A small network was shown many inputs. Here are its activations along a few directions, one row for each input.
In each table, some parts of the input vary, and every possible input appears once, in random order.
Descriptions start from the smaller parts, as in this example, which fits no table here: values(2) and (point or ring(11) or (line(4) and ring(5))).
Shared parts are said once, and a part with two or three values counts as separate values.
(in the rows, 128 means zero)

Other details of the inputs shift rows strongly along two fixed directions, in all tables alike. That doesn't count.

Rows:
row 1: [154 144 146 120 138 150 135 140 117 123 174 117 125]
row 2: [113 126  74 165 188  89 132 114 149 144  79 132 151]
row 3: [146 148 200  99  96 159 127 119 104  88 180 138 122]
row 4: [156 124 208  84 107 158 127 132 100  83 153 151 111]
row 5: [ 99 138 122 159 127  58  66 112 122 127  96 114 117]
row 6: [128 117 188 110  89 153 134 127 128 111 186 118 118]
row 7: [103 149 137 177 148  91 112  90 117  87  94 104 127]
row 8: [128 146  67 178 195 108 141 117 116 115  99 103 149]
row 9: [ 99 123 171 128 105  76  85  91 111  94  80 161 103]
row 10: [142 141 159  98  50 187 133 114 135 109 139 122 108]
row 11: [119 115  72 110 150 151 172 161 147 198 133 169 150]
row 12: [150 135 172  94  37 166 103 138 138 108 146 101  95]
row 13: [123 146 169 141 116  75  78 117 106  61 126  90 110]
row 14: [112 110 174  90  80 147 120 120 134 128 158 176 119]
row 15: [163  93  83 120 179 173 179 164 123 147 137 137 149]
row 16: [103 136 143  99  94 113 128 131 128 158 151 145 123]
row 17: [101 139 142 104  92 121 136 122 124 150 141 161 133]
row 18: [109 135 131 156 134  50  79 112 132 116  98 100 131]
row 19: [100 146 131 160 136  66 105  82 129 107  89 125 139]
row 20: [110 127 142  99  90 107 110 152 127 160 149 136 127]
row 21: [167 108  65 117 135 202 171 157 146 166  97 125 126]
row 22: [152 154  77 178 200  95 109 151 117 133 108  85 136]
row 23: [104 137  61 177 170  94 122 107 130 162  88 136 144]
row 24: [146  84  99 115 153 145 167 149 145 172 128 159 154]
row 25: [117 155 128 162 155  78 104 102 111  78 109  91 117]
row 26: [148 136 190  92 114 166 131 133 116  91 169 147 120]
row 27: [156 123  61 122 135 206 169 152 159 164 112 120 130]
row 28: [127 110 149 124 132 160 148 133 136 116 147 133 131]
row 29: [140 104  79 126 154 144 164 149 156 194 163 128 160]
row 30: [116 112 136  93 109 124 145 143 123 155 117 177 126]
row 31: [161 130  59 130 125 193 165 153 156 179 132  98 127]
row 32: [ 92 147 122 160 131  65  84  92 124 125  97 123 114]
row 33: [113 124 145 163 159  89 113 103 113  82  68 118 116]
row 34: [136 118 180  90 105 162 138 129 120  83 169 142 123]
row 35: [148 101  97 142 151 157 148 173 141 166 167 100 146]
Each input here is: line(5) and (point or line(6)).
Q: The inputs of row 15 and row 13 match in every part but the line(5) part. If row 21 is changed in the same way as row 15 into row 13, which row does it become?
A: row 12
Q: Which other rows agree with row 17 in the line(5) part? List them by row number.
A: row 3, row 7, row 8, row 10, row 19, row 23

Rows:
row 36: [ 83 141  74 178 163  54 109 105 140 141  45 113 129]
row 37: [128 121 163 102  66 132 102 133 130 128 164 123 113]
row 38: [152 121  77 132 144 163 139 171 140 186 152 118 137]
row 39: [146 139 173  88  90 145 126 133 119 105 148 134 114]
row 40: [ 96 153 195 159 158  16  69  87  88  43  99 118 122]
row 41: [117  94  77 121 127 146 162 142 161 207 129 153 152]
row 42: [125  98 133 119 175 123 155 152 117 145 168 160 155]
row 43: [118 159  78 188 190  94 122 105 114  92  42  97 116]
row 44: [ 97 151  74 177 171  69 101  98 128 140  36 137 126]
row 45: [157 127 177 118  98 171 119 126 129  80 168  94 114]
row 46: [120 116 171 106  63 125 105 134 142 136 167 113 115]
row 47: [101 116 193  83  43 121 105  97 128 116 135 171 111]
row 48: [127 123 108 111 127 153 144 149 133 162 127 154 130]
row 49: [151  97 104 138 194 133 149 173 123 166 193 125 163]
row 50: [121 132 202  81  64 134 113 103 122  99 134 166 104]
row 51: [117 178 171 164 124  72  78  78  95  26  59  84  92]
row 52: [107 153  66 179 166  57 100 108 126 127  50 102 129]
row 53: [172 121  81 142 158 189 159 164 130 150 153  91 133]
row 54: [110 162  76 171 188  71 112 108 121 114  40 117 119]
row 55: [151 123  78 121 146 163 154 167 136 180 137 134 144]
row 56: [172 117  85 136 165 191 173 154 141 135 144 102 148]
row 57: [155 104  84 137 158 190 175 137 151 151 132 132 148]
row 58: [ 95 171 203 108  67 117 113  91 116 103 209 134 128]
row 59: [135 106  77 123 131 146 159 161 153 191 143 122 151]
row 60: [120 111 100 109 116 143 147 142 139 166 130 152 134]
row 61: [141 143 204  91  67 135  95 125 117  88 162 119  98]
row 62: [139 123 177 106 100 172 139 119 130  79 145 128 116]
row 63: [113  98 197 100 120 111 127 120 113 117 175 179 141]
row 64: [146 116 110 127 133 177 161 131 130 138 126 139 129]
Q: What do these inputs look like to the network?
A: point or (line(4) and (point or line(6)))
Q: Change only the line(6) part in row 39. List by row number the other rows that result.
A: row 51, row 52, row 55, row 56, row 59
Q: A walk changes only the line(4) part. It starts at row 50 and steps to row 54. List the rest of the walk in order.
A: row 39, row 61
Q: Change only the line(6) part in row 50. List by row number the other rows that result.
A: row 41, row 44, row 47, row 57, row 64

Rows:
row 65: [142 101 143  78 100 146 140 170 127 181 193 158 140]
row 66: [150 102 118  80 115 151 153 185 130 193 187 157 147]
row 67: [149  95 116  84  84 193 150 152 151 176 153 150 128]
row 68: [127 168  53 169 202 107 140 125 121 152  97 124 145]
row 69: [168  89 131 111 129 194 157 176 132 151 199 120 139]
row 70: [121  86  95 117 126 161 173 140 153 170 132 152 151]
row 71: [124 174 140 133  93 109  90 109 122  85  69 101  92]
row 72: [126  89  99 117 128 162 167 143 150 178 128 158 147]
row 73: [108 153  53 158 199  81 138 140 120 172  88 136 146]
row 74: [ 99 138 158 137 115  52  71 108 112 113 114 130 119]
row 75: [126 107 201  76  25 159 111 113 141 115 153 152 101]
row 76: [139 100  89 117 113 168 156 141 160 181 129 132 139]
row 77: [123 150 156 134 123  65  74 131 112  90 100 102 103]
row 78: [126 139 204  91  45 170 135 108 126  86 193 117 113]
row 79: [117 107 209  71  18 153 119 106 145 101 159 139 108]
row 80: [117 162 142 144  92 112  82  96 127  90  81  99  97]
row 81: [ 95 176 150 163 137  72  96  74 117  84 105 117 126]
row 82: [128 109  75 127 155 139 155 147 134 173  89 157 136]
row 83: [106 132 167 136 138  94 104  90 111  71  82 151 112]
row 84: [156 122 112 110 107 210 170 151 137 163 191 129 134]
row 85: [116 111  63 151 168 120 139 131 137 167  72 148 139]
row 86: [119 118  70 175 209 110 154 115 135 136  72 134 149]
row 87: [153 120  79 163 210 136 144 134 121 125 103 118 147]
row 88: [142 120  63 127 140 145 144 145 145 175  89 130 128]
row 89: [ 97 130  68 162 179  96 150 125 139 172 128 127 160]
row 90: [106 176 142 169 122  91  98  80 118  78  92  90 109]
row 91: [143 161  55 161 175 140 147 137 122 149 101 102 128]
row 92: [104 173 155 143 127  90  93  86 109  87 118 132 120]
row 93: [143 114  81 170 205 130 159 125 133 118 113 103 158]
row 94: [166  96 114 129 169 180 167 148 131 138 159 136 150]
row 95: [118 134 166 157 129  87  97 107 117  62 120  80 118]
row 96: [141  89 109 121 159 173 174 142 139 153 141 167 146]
row 97: [136 145 202  83  49 177 120 117 114  93 184 132 102]
row 98: [124 144  41 183 162 126 138 119 157 148  75  76 137]
row 99: [144  93 116  75 108 185 174 169 136 175 141 177 136]
row 100: [107 144 151 165 132  52  69 106 127  92  98  87 114]
row 101: [109 105 223  76  41 112 107 122 128 113 204 145 127]
row 102: [103 121 214  81  58 132 118 116 120 124 196 171 120]
row 103: [102 134  72 162 181  98 145 127 136 179 122 133 157]
row 104: [123 138 170 158 131  88  90 109 113  68 114  86 114]
row 105: [150 117 134  98  71 206 153 144 156 155 169 118 126]
row 106: [156  95 128  78 139 194 186 167 128 150 156 179 140]
row 107: [132  98 101 122 136 129 146 158 143 195 174 138 159]
row 108: [141 157  72 133 174 142 158 146 123 159 133 138 148]
row 109: [123 184 146 138 113 104 102 105 103  76  93 105  98]
row 110: [168  91 150 102 139 198 176 150 135 132 189 138 151]
row 111: [129 115  68 169 177  99 128 148 148 156 126  84 149]
row 112: [ 95 167 157 150 121  85 108  78 122  80 128 117 130]
row 113: [ 88 161 158 130 125  63  94 101 105 110 106 144 115]
row 114: [157 118 227  72  87 168 130 128 104  70 173 150 111]
row 115: [137  80 140  94 126 188 188 142 144 140 175 163 151]
row 116: [121 142 154 104  77 110  99 113 127 103  81 134  97]
row 117: [ 83 154 157 137 124  66  88  95 110 110 113 143 119]
row 118: [165  99 122  90 120 172 146 189 137 176 191 128 133]
row 119: [151  97 101 128 140 150 136 171 146 176 172 116 140]
row 120: [139 150 170 134 151  96 106 109  98  51  88 121 112]
row 121: [128 153 153 158 149  75  81 117  98  64  85  89 102]
row 122: [154 124 228  71  64 155 112 151 101  71 181 125 100]
row 123: [157 112  84 150 179 148 138 163 124 144 137 100 139]
row 124: [ 87 131 146 153 116  70  90  84 124  96  56 144 109]
row 125: [133 146  41 184 163 131 126 124 150 155  69  90 128]
row 126: [103 169 158 151 123  89  96  82 115  88 122 131 121]
row 127: [137 111 214  78  56 140  92 144 124 108 193 130 106]
row 128: [120 116  67 164 174  84 122 143 135 184 122 126 152]
row 129: [106 144 157 143 153  76 104  91 105  67  57 146 107]
row 130: [144 151  50 156 155 144 135 141 140 157  76  98 122]
Q: The inputs of row 78 and row 93 match in every part but one. If row 84 is changed in the same way as row 78 into row 93, which row does it become?
A: row 94
Q: The inputs of row 96 and row 102 match in every part but one. If row 86 is changed in the same way as row 96 into row 102, which row does it become?
A: row 103
Q: What do these inputs look like to the network?
A: line(6) and ring(11)
Q: A walk changes only the ring(11) part. It starts at row 123 and steps to row 127. List the rest of the walk in order.
A: row 74, row 117, row 92, row 97, row 80, row 67, row 85, row 83, row 87
Q: Change only the line(6) part in row 107. List by row number the other rows that result.
A: row 65, row 66, row 74, row 101, row 128

Rows:
row 131: [115 146 191 121 111 107 110 107 104  77 127 131 111]
row 132: [135 121 112 144 139 110 118 134 130 130 124 103 134]
row 133: [122 108 148  92  85 161 146 136 142 140 152 150 128]
row 134: [137 109 151 111 108 158 137 135 134 137 190 131 140]
row 135: [108 128 106 144 132 122 132 109 135 139 110 140 134]
row 136: [135 126 111 142 140 140 128 126 132 122  94 122 117]
row 137: [112 130 112 131 145 105 127 136 125 138 116 135 130]
row 138: [121 127 113 133 142 110 116 139 122 146 108 136 122]
row 139: [149 122 141  97 117 182 156 136 127 136 176 153 138]
row 140: [124 133 120 144 142 134 141 113 130 116 104 121 128]
row 141: [142 106 128 112 122 155 143 154 143 146 173 120 141]
row 142: [141 115 121 143 155 123 120 135 128 120 109 121 127]
row 143: [120 127 110 131 138 104 124 136 118 142 111 132 128]
row 144: [138 145 107 139 135 124 112 132 131 137 114 113 121]
row 145: [137 131 114 136 151 120 131 138 112 119 111 122 126]
row 146: [127 135 106 127 132 109 124 128 127 143 104 134 131]
row 147: [130 122 130 145 158 117 133 122 127 115 119 121 138]
row 148: [127 151 107 146 140 122 124 115 128 132 131 119 134]
row 149: [118 138 105 153 132 131 129 110 135 130 123 113 131]
row 150: [129  99 158  99 107 145 146 139 138 149 172 151 140]
row 151: [139 118 161  92 112 162 146 150 120 117 167 142 125]
row 152: [127 115 130 106 124 149 156 150 129 164 164 152 139]
row 153: [143 139 113 132 142 123 129 127 121 117 104 123 126]
row 154: [101 152 213 119  58 106  92  82 121  66 127 115  98]
row 155: [130 132 102 144 123 127 126 125 134 131 108 104 124]
row 156: [135 123 119 146 140 115 108 135 133 131 121 107 126]
row 157: [125 140 186 118 105 111  94 118 105  79 116 131  99]
row 158: [131 138 111 143 141 119 112 142 122 136 120 112 120]
row 159: [119 122 107 137 127 124 121 125 137 144  93 133 121]
row 160: [134 142 116 131 149 125 131 125 127 113 109 125 128]
row 161: [140 116 122 140 150 115 127 132 123 114 111 118 133]
row 162: [110 133 113 141 147 107 127 123 120 140 126 144 134]
row 163: [109 129 112 141 131 119 137 115 138 142 104 134 133]
row 164: [115 117 116 144 148 104 125 117 132 138 127 139 141]
row 165: [125 111 114 134 139 100 122 131 130 140 112 128 135]
row 166: [133  94 125 103 126 147 149 152 144 158 161 146 144]
row 167: [128 149 111 136 135 118 121 127 134 126 121 111 128]
row 168: [125 137 117 145 161 124 133 124 112 118 126 132 133]
row 169: [135 119 142  90 102 163 156 142 137 162 170 159 140]
row 170: [ 97 154 210 107  67  91  85  80 112  74 129 153 106]
row 171: [130 120 121 149 162 121 130 118 124 116 126 127 141]
row 172: [135 125 108 139 136 134 136 123 128 118  96 118 123]
row 173: [130 132 105 147 126 133 118 127 138 134 106 108 118]
row 174: [115 143 177 109  87 101  88 108 120 102 109 143 104]
row 175: [135 123 150  97 102 158 139 153 128 135 180 128 127]
row 176: [144 138 113 135 148 131 122 130 125 124 102 127 120]
row 177: [124 131 111 148 146 139 138 108 128 117 110 127 131]
row 178: [150 125 127 107 133 172 163 142 132 145 157 142 140]
row 179: [138 145 104 137 131 118 121 130 128 133 116 109 128]
row 180: [128 152 112 143 140 119 129 121 132 135 124 113 133]
row 181: [132 127 153 106 103 159 137 139 121 136 189 136 131]
row 182: [107 141 223 120  74  89  83  91 117  65 143 115 107]
row 183: [133 118 121 140 159 118 131 132 130 113 116 119 136]
row 184: [122 144 116 147 146 114 129 131 122 134 131 112 131]
row 185: [125 111 117 137 143 107 113 133 134 143 109 132 128]
row 186: [143 109 120 108 123 180 163 144 141 136 145 134 132]
row 187: [131 138 109 140 138 113 121 139 119 133 123 107 126]
row 188: [137 116 113 113 110 174 154 147 147 150 158 120 133]
row 189: [131 120 146  85  96 154 142 142 137 145 160 155 132]
row 190: [119 122 104 135 123 118 129 123 133 140  96 129 128]
Q: The inputs of row 179 and row 132 match in every part but one. If row 144 is changed in the same way as row 179 into row 132, which row does it become?
A: row 156
Q: The inputs of row 172 and row 145 match in every part but one. If row 133 is changed in the same way as row 172 into row 145, which row does it become?
A: row 137
Q: What do these inputs look like to the network?
A: values(3) and line(4) and line(5)
Q: Change only the line(4) part in row 134. List by row number the other rows that result.
A: row 148, row 149, row 181
Q: Change only the values(3) part in row 143. List by row number the other rows that result.
A: row 145, row 187
Q: Change only the line(5) part in row 173. List by row number the other rows that result.
A: row 149, row 154, row 155, row 188
Q: Change only the line(4) part in row 174. List by row number the other rows that result.
A: row 138, row 159, row 185
